These are the activations of a small neural network, seen along a few directions. Each row is one input.
In each table, some parts of the input vary, and every possible input appears once, in random order.
Descriptions start from the smaller parts, as in this example, which fits no table here: line(4) and (point or (values(2) and ring(5)) or line(11)).
Shared parts are said once, and a part with two or three values counts as separate values.
(in the rows, 128 means zero)

Other details of the inputs vary at random and push rows far along three fixed directions, the same in every table; ignore that.

Rows:
r1: [116 119 117 117 121 130 142 122 133 147 127 128 129]
r2: [128 125 150 108  81 140  99 128 125  94 138 147 113]
r3: [127 120 114 134 115 127 150 134 128 146 128 120 143]
r4: [135 108 125 119 126 130 136 129 131 142 134 119 141]
r5: [132 124 113 131 121 129 150 116 132 142 126 130 130]
r6: [128 140 141 143 157 119 102 144 122 129 120 117 123]
r7: [127 126 120 121 120 135 143 118 132 147 126 127 131]
r8: [137 118 145 111  83 135  96 128 127  90 138 148 106]
r9: [127 143 132 132 164 121 106 130 123 123 119 129 119]
r10: [133 112 115 123 117 132 130 135 126 146 130 116 135]
r11: [114 140 131 132 164 116 108 132 124 123 120 131 118]
r12: [129 144 140 144 160 122 111 127 127 128 117 131 112]
r13: [136 126 114 128 120 136 143 113 133 142 128 121 133]
r14: [133 127 118 129 121 134 151 120 134 144 133 123 129]
r15: [122 115 116 109 125 133 128 121 132 145 129 122 125]
r16: [129 119 123 130 115 132 138 135 129 150 127 117 135]
r17: [126 201 107 172 109 124 190 120 126  29 126 142 195]
r18: [131 113 131 126 122 132 144 128 133 147 131 121 142]
r19: [124 141 132 134 164 116 110 131 121 124 118 134 117]
r20: [120 121 119 113 122 137 135 118 133 146 128 119 131]
r21: [135 120 152 112  85 139  98 130 127  96 145 143 102]
r22: [130 139 133 141 164 116 114 133 122 122 125 131 110]
r23: [130 110 117 123 117 125 132 137 124 147 129 120 130]
r24: [132 118 153 115  81 133 104 135 125  93 143 154  98]
r25: [129 134 150 140 165 120 107 137 125 126 124 121 129]
r26: [112 146 141 135 161 122 110 131 127 127 117 128 118]
r27: [138 121 111 123 125 133 144 120 131 139 135 120 129]
r28: [131 115 117 128 127 125 155 127 130 137 132 121 152]
r29: [126 122 115 121 120 130 147 120 130 146 127 131 131]
r30: [124 134 145 146 165 116 120 140 126 125 122 130 133]
Description of these inputs: ring(5) and (values(2) or line(4)).
Changing only the ring(5) part turns r11 into r20. The same change can be made to r17. Which row results?
Answer: r13
Which other rows does r24 become when the ring(5) part takes its other values? List them by row number.
Answer: r14, r21, r22, r27
A walk changes only the ring(5) part. It starts at r16 and steps to r6. List the rest of the walk in order.
Answer: r10, r23, r3
A walk changes only the line(4) part. It starts at r24 and steps to r5. List the rest of the walk in order.
Answer: r29, r1
